These are the activations of a small neural network, seen along a few directions. Each row is one input.
Each table varies a few parts of the input and shows all the possible inputs, shuffled.
A made-up example of a description, with smaller parts first: values(2) and (point or ring(11) or (line(4) and ring(5))).
Shared parts are said once, and a part with two or three values counts as separate values.

Other details of the inputs shift rows strongly along three fixed directions, in all tables alike. That doesn't count.

A family of inputs:
row 1: [ -4  -4   8  16   9  -7  -2  15  -6  11  -3  11 -17]
row 2: [ -1 -11  -6 -12 -12   2   7 -32  15 -15 -15 -19   1]
row 3: [  4  -3   4  16   9  -4   8  24  -3   8  -2   6 -11]
row 4: [-15  -2   5  -1   7  -6   5  -9   5   9 -13 -15  -6]
row 5: [  5  -3  -7   8  16  -3 -17  16  10  16   9  11   3]
row 6: [ -2  -3  13 -14 -15   2   7 -22  13 -20 -24 -16   8]
row 7: [  5   1  -3  19   7  -2   5  23  -5   8  -5   4 -10]
row 8: [ -5 -24   1 -25 -33   2  14 -36  10 -36 -12 -33  24]
row 9: [-2  3 -7 12 16 -2 -5 22  6  8 11 10 10]
row 10: [  1  -1 -13 -37  -1 -15   3 -22   7 -23 -15 -11  17]
row 11: [ -8   1   4  -4  19  -6  -9 -12  14   8  -7  -5  18]
row 12: [  3 -12   5 -12 -10   0  17 -22  10 -18 -19 -19  12]
row 13: [  0   9   6  18   2   0  -4  23  -2   6  -9   7 -14]
row 14: [ -4  -8  -4 -18  -3   7   7 -25   4 -23 -17 -23   4]
row 15: [ -5   0  -6   0   7  -2   6 -11  12   7 -12 -14 -12]
row 16: [  1   1  -7   9  15   4  -4  21 -10   5  -4   3 -19]
row 17: [ -5   2 -10   0  23   8 -10  23  -2   8   7  16   2]
row 18: [ -9   7   6  12  -1  -2  -5  26  -2  10  -1  -1 -14]
row 19: [ 42  53  22 -33  -6  26  16 -56 -41  23  71  -1  20]
row 20: [ -1   4  -2   4   8  -1  15  -3   7   3 -17 -14  -1]
row 21: [ -5   5  -6  -5  14   4  10  -3  14   7 -11   1  21]
row 22: [  1  -4   3   6  19   0   2  23  -7   1   2   6 -20]
row 23: [ -6   1   4   4  10  -4   6 -13   5   5 -20  -7  -6]
row 24: [  1   0 -11 -26 -10 -21  11 -21  12 -19 -14 -11  24]
row 25: [ -3   1 -10 -10  14   5   2 -11  20  11 -10   5  11]
row 26: [-11  -8   0 -14   0  -1  -6 -30  16 -15  -4  -6  26]
row 27: [ -1   8  13  15   4  -3  -2  25  -1   8  -4   9 -16]
row 28: [  8  -3  -7  16   7  -1  -3  15   1  12  -4   8 -21]
row 29: [ -5   0  -4  17   4  -3   5  25  -5  11   3  -4 -10]
row 30: [ -4 -15  -2 -18 -14   0   7 -28  16 -11 -11 -24   2]
row 31: [-12  -9  -2 -16  -4   4  -1 -29  12 -10 -13   2  27]
row 32: [ 18 -71  -8  -4 -92  10 -28  -8 -20 -76  33  22  14]
row 33: [ -3  11   3  18   1   0  -5  22  -2   7  -8   5 -15]
row 34: [ 3  0 -3 12 17 -4 -9 24  5 10  8  6 14]
row 35: [ 37  63  32 -23 -19  22  15 -55 -33  25  67   1  23]
row 36: [ -2  -1 -12   6  13   3 -10  15  10  15   8  19   0]
row 37: [ -9 -15  12 -11  -7  -5  10 -32  10 -19 -15 -12   5]
row 38: [ -3   9   6  10  11  -2 -19  24   7   9   4   9  10]
row 39: [ -8  -1  -1 -13  15   2   7  -1   2   2 -11 -20  -8]
row 40: [ -9   1  -3 -10  15   3   7  -2   2   2 -12 -20  -8]
row 41: [  7  -5  -3  12   7  -2  -2  16   2  14  -3   9 -21]
row 42: [  1  -4   4  -3  11  -4  12 -10  17   3 -11  -6 -13]
row 43: [ -6  -1  -5  -3   6  -2   7  -9  13   9 -10 -16 -11]
row 44: [ -4   1  -7   9  14   3  -4  21 -11   5   1  -1 -18]
row 45: [  6  -3  -5   7  18   3 -22  31 -10   6  19  15   4]
row 46: [ -9  13   6   3   2  -1   5  -4  10   0 -19 -13  -5]
row 47: [ -8  12   4  18   1  -1  -5  23  -4   9  -2   1 -15]
row 48: [ 16 -42  -4   7 -47  11 -25  27 -36 -43  35  28  -5]
row 49: [  5   0  -5   9  16   4  -3  21 -10   5  -5   5 -18]
row 50: [-15   3  -1  -5  16   0  -1 -12  13   8  -8   4  14]
row 51: [ -7  11  -1   8   7   6 -10  23   5  11  -1  21   8]
row 52: [ -2  19  -6   1   2 -23  -9  25   0   6  -3  16  -2]
row 53: [ -1   3  -5  21   6  -3   5  22  -5   8  -1   0 -11]
row 54: [-15 -12   3 -11 -13  -3   5 -31   7 -13 -14 -22   7]
row 55: [-4  3 -8 10 13  2 -2 23  4 11  7 15 11]
row 56: [  1  -3   5  17  10  -6  10  24  -1   5   2   6 -12]
row 57: [-11  -9   2  -7 -11  -2   5 -34   7 -16 -18 -18   6]
row 58: [-11   2   4 -20  -9   7  -1 -22  21 -18 -12  -6  29]
row 59: [ 11 -48   4  21 -79   7 -33  35 -33 -60  43  40   1]
row 60: [ -3   1  -7 -10  17   0  -2 -15  25   5  -3  -4  11]
row 61: [  2  -1   3 -10  18   3   8  -3   2   0 -18 -11  -9]
row 62: [ -2 -39  -5  20 -66   6 -33  36 -25 -44  29  23   1]
row 63: [-14 -10   2  -6 -11  -3   4 -30   4 -14 -14 -18   5]
row 64: [ -6  -2   8   1  10  -5   6 -11   5   7 -20  -6  -6]
row 65: [ -4   2  -5  20   5  -3   4  23  -6   9   1  -2 -11]
row 66: [  3   9 -15 -17   9 -23   3  -8  16   6 -12   0   1]
row 67: [ 43  61  16  -6   7  28  11 -10 -60  54  77  31  -1]
row 68: [ -5   2  -1  20   8  -4  -5  13  -9  14  -4   9 -17]
row 69: [ 48  49  21 -19 -26  22  26 -64 -41  30  58  -5  -4]
row 70: [ -5   8 -11   3   8 -27  -9  15  -5  11  -1  18  -4]
Each input here is: values(5) and (point or line(4) or line(9)).
The inputs of row 31 and row 21 match in every part but the values(5) part. If row 23 is changed in the same way as row 31 into row 21, which row does it become?
Answer: row 7
Change only the line(9) part in row 43. List by row number the other rows that result.
Answer: row 2, row 15, row 28, row 30, row 32, row 41, row 42, row 69
Change only the line(4) part in row 19. List by row number the other rows that result.
Answer: row 17, row 45, row 67
Change only the values(5) part in row 12. List by row number the other rows that result.
Answer: row 6, row 41, row 61, row 64
Change only the line(9) part in row 6. List by row number the other rows that result.
Answer: row 13, row 18, row 27, row 33, row 46, row 47, row 59, row 62

A family of inputs:
row 71: [ 18  -2  13  -3 -32  37  11 -23 -14  -1  36 -12  18]
row 72: [ 22   5   9  -5 -45 -13  17 -19 -33  -6  21   3   2]
row 73: [ 21   0   5   3 -43 -10  17 -30 -27  -4  25   8  -3]
row 74: [ 21  15  14   8  -8  28  17 -24  -6  29  40  -7   0]
row 75: [ 18  -7  21 -18 -61  18  14 -41 -40 -53  31 -19  27]
row 76: [ 24  43  19 -12   6  -6  15   4  -3  16  21  18   7]
row 77: [  4  64  10 -18  16 -19   2  -4 -17  38  35  10  10]
row 78: [  4  73   3  12  60 -17   3  -7  -5  94  28  18 -13]
row 79: [ 11  14  24  14  10  15  18 -20 -20  35  27  -5 -17]
row 80: [ 43   9 -28 -22  30  16  24  -2 -19  23  33 -10 -17]
row 81: [ 26  37  23 -12  -3  22  11 -14 -19  -3  28   8  25]
row 82: [ 14 -12 -32   6  64  -7   9  50 -20  29   1   4 -48]
row 83: [-40  21   8  -1  53  -9  14   5  28   3 -75 -43 -25]
row 84: [ 26 -17  20 -19 -43  34  -3 -54  -5 -26  41  14  35]
row 85: [ 10 -21 -10  64 -11 -17 -21  68 -32  24  35  48 -41]
row 86: [ 15  26  25 -11 -28   2   0 -12 -37  -7  13 -14 -16]
row 87: [  5 -30  -3  18  -3   6 -22  12  17  -8   5  31   7]
row 88: [-38  -3  -8 -37  18 -21 -13 -16  45 -30 -57 -35  44]
row 89: [ -1 -47 -54 -23  15  -6 -39  30 -12 -28  18  23   6]
row 90: [  3   7  24   0 -10  20   3 -39 -20  15  17 -10 -26]
row 91: [  2 -38 -28  28 -41 -12 -11  33  12 -23  -1  22  -1]
row 92: [ -9  -3 -11  33   9   5  -5  64   5  -7  -8   1  -4]
row 93: [-20 -42   4 -24 -27 -14   7 -19  26 -70 -56 -44  29]
row 94: [-12 -19   1  14  14  18 -15  41  14 -20 -13  22  13]
row 95: [ 24 -57 -42 -18  10   8 -23  37  -4 -39   9  31   0]
row 96: [-23 -43  -5 -23 -24  22  13 -29  44 -64 -46 -45  41]
row 97: [  6 -55 -40 -13  -1   1 -22  28 -25 -36  -1   6 -41]
row 98: [-29  13   6  -4  44 -36  31  14  39   8 -62 -33 -14]
row 99: [-33 -14 -23 -30  -1 -29  -8 -43  46 -22 -46 -12  37]
row 100: [ 26  41  14   2  -2   6  18  11 -12  21  19 -15   4]
row 101: [ 21  14  25 -15  -4  35   7 -31  -8   8  28   7  25]
row 102: [ -4  31 -16  40  45 -25  13  72  18  61 -24  12 -32]
row 103: [  1   3 -10  47  32   1  -1  43  16  47   4  12 -27]
row 104: [-11  38  33 -37  15  23  35 -72   1   4 -31 -54  -4]
row 105: [-15 -42  -6  30 -21  -3 -31  18  -4 -15  -6  13 -35]
row 106: [ -1  12  25  -5  -7  25   5 -29 -25  14  11 -16 -21]
row 107: [  4 -26 -17  18 -15 -14 -17  29  17 -16  -8  43   6]
row 108: [ 34  22  13 -30 -35  -1  15 -42  -8  -7  17  13  31]
row 109: [-51  -2  -7 -22  40   0  -8 -13  41 -13 -50 -26  35]
row 110: [-17 -20 -13  20 -16 -22 -12  15   3  -9 -29  11 -35]
row 111: [-15 -12 -16   4  20 -14  20 -17  61   6 -53 -29   4]
row 112: [  5 -42 -15  21 -24  -7 -27  24  18 -25   2  42   9]
row 113: [ 24  18   8 -11 -42  -1  20  -7 -10 -12  32  -7  13]
row 114: [-36  -1 -20 -27  15 -35  -8 -15  42  -8 -53 -12  31]
row 115: [-14 -23  -1   5 -40 -19 -18  30 -10 -42 -10   7 -25]
row 116: [ 15 -27  23 -17 -60  31   8 -51 -34 -35  36 -16  23]
row 117: [-31  -3 -13   6  12  -7 -33  35   2 -20  -7   9  24]
row 118: [ -3  41  19 -41   3 -17  39 -71  11  16 -45 -45 -11]
row 119: [-50  20  -3  -7  83  -3  -5   3  46  44 -51 -22  11]
row 120: [ 14  12  17  17   7   3  16 -22 -16  33  23  -3 -18]
row 121: [-29  -6 -12  29  37  -3 -38  40   8  32  12  30  -5]
row 122: [  6  27   6  -8   4   4 -12 -42 -12  33  42  10  18]
row 123: [-10 -41 -11  21 -38 -12 -25   6  -3 -25  -9  14 -28]
row 124: [  6  66  32  22  62  14  36  16 -29  73  14 -10 -31]
row 125: [ 23 -18   0  30 -35   3 -42  80 -31 -27  38  56   6]
The inputs of row 122 and row 87 match in every part but one. If row 89 is changed in the same way as row 122 into row 87, which row does it become?
Answer: row 95
The inputs of row 100 and row 86 match in every part but one. If row 103 is changed in the same way as row 100 into row 86, which row does it become?
Answer: row 105
What do these inputs look like to the network?
Answer: line(5) and (point or ring(10))
Change only the line(5) part in row 124. List by row number the other rows that result.
Answer: row 94, row 96, row 104, row 109
Change only the ring(10) part in row 73. List by row number the other rows that result.
Answer: row 72, row 75, row 79, row 85, row 93, row 98, row 116, row 120, row 124
A walk changes only the line(5) part. It starts at row 83 and steps to row 75. List the rest of the walk in order.
Answer: row 92, row 81, row 117

A family of inputs:
row 126: [ 40 -70  -7   9 -93  43 -42  26 -75 -77  86  36  11]
row 127: [-19 -55 -42  26  23 -18 -46  60  20  -5 -10  45 -19]
row 128: [ 39  83  17  24   4 -12   1  16 -48  88  77  46 -10]
row 129: [-28 -52 -29  16  36  12 -21  33  29  -6 -30   4  -6]
row 130: [  9  59  24 -49  -6 -12  44 -67  13   3 -21 -38  33]
row 131: [-20  45 -14 -59  97 -37  56 -64  67  39 -91 -66   4]
row 132: [-21 -31   3  28 -19  17 -29  27  14 -16   1  23  17]
row 133: [ 14  76  23 -37   8 -21  41 -73   4  28   3 -25  28]
row 134: [-38 -40  -3  54  12   8 -36  78  15 -12 -19  25  -1]
row 135: [ 19  46  22 -56  31  19  52 -63 -10  15   2 -57   5]
row 136: [ 31  73  44  74 -14  -5  25  25 -75  96  61  21 -88]
row 137: [-16 -41 -38  26  32  -3 -26  47  27  10  -9  23 -13]
row 138: [  5 -20  11 -40 -80   4 -13 -88   4 -49  25   2  62]
row 139: [   7  -52   11  -44 -112   24  -15 -102   17  -94   24   -6   79]
row 140: [ 20 -25  30 -18 -90  37  -9 -44 -30 -75  40  -9  50]
row 141: [ 44  42  27  39  -4   4  34  -6 -68  73  51   5 -95]
row 142: [-22 -62 -25  39  31  15 -31  74   7 -16 -13  22 -20]
row 143: [-16 -28 -30  -3  24 -13 -11  50  14 -30 -43  -8 -18]
row 144: [ 30  88  27  10   3   4  15  18 -55  54  51  12 -13]
row 145: [-16 -33 -40  -1  37 -32 -20  30  37   0 -39  13 -11]
row 146: [-21   7 -18 -53  60 -26  40 -32  61  -8 -93 -56   6]
row 147: [-40 -11   5  14  21  -8  -7  57  31 -19 -52 -13   0]
What do these inputs look like to the network?
Answer: values(2) and (point or ring(10))
The inputs of row 127 and row 138 match in every part but the values(2) part. If row 141 is changed in the same way as row 127 into row 138, which row does it become?
Answer: row 136
Change only the ring(10) part in row 127. List by row number the other rows that result.
Answer: row 126, row 129, row 131, row 135, row 137, row 142, row 143, row 145, row 146
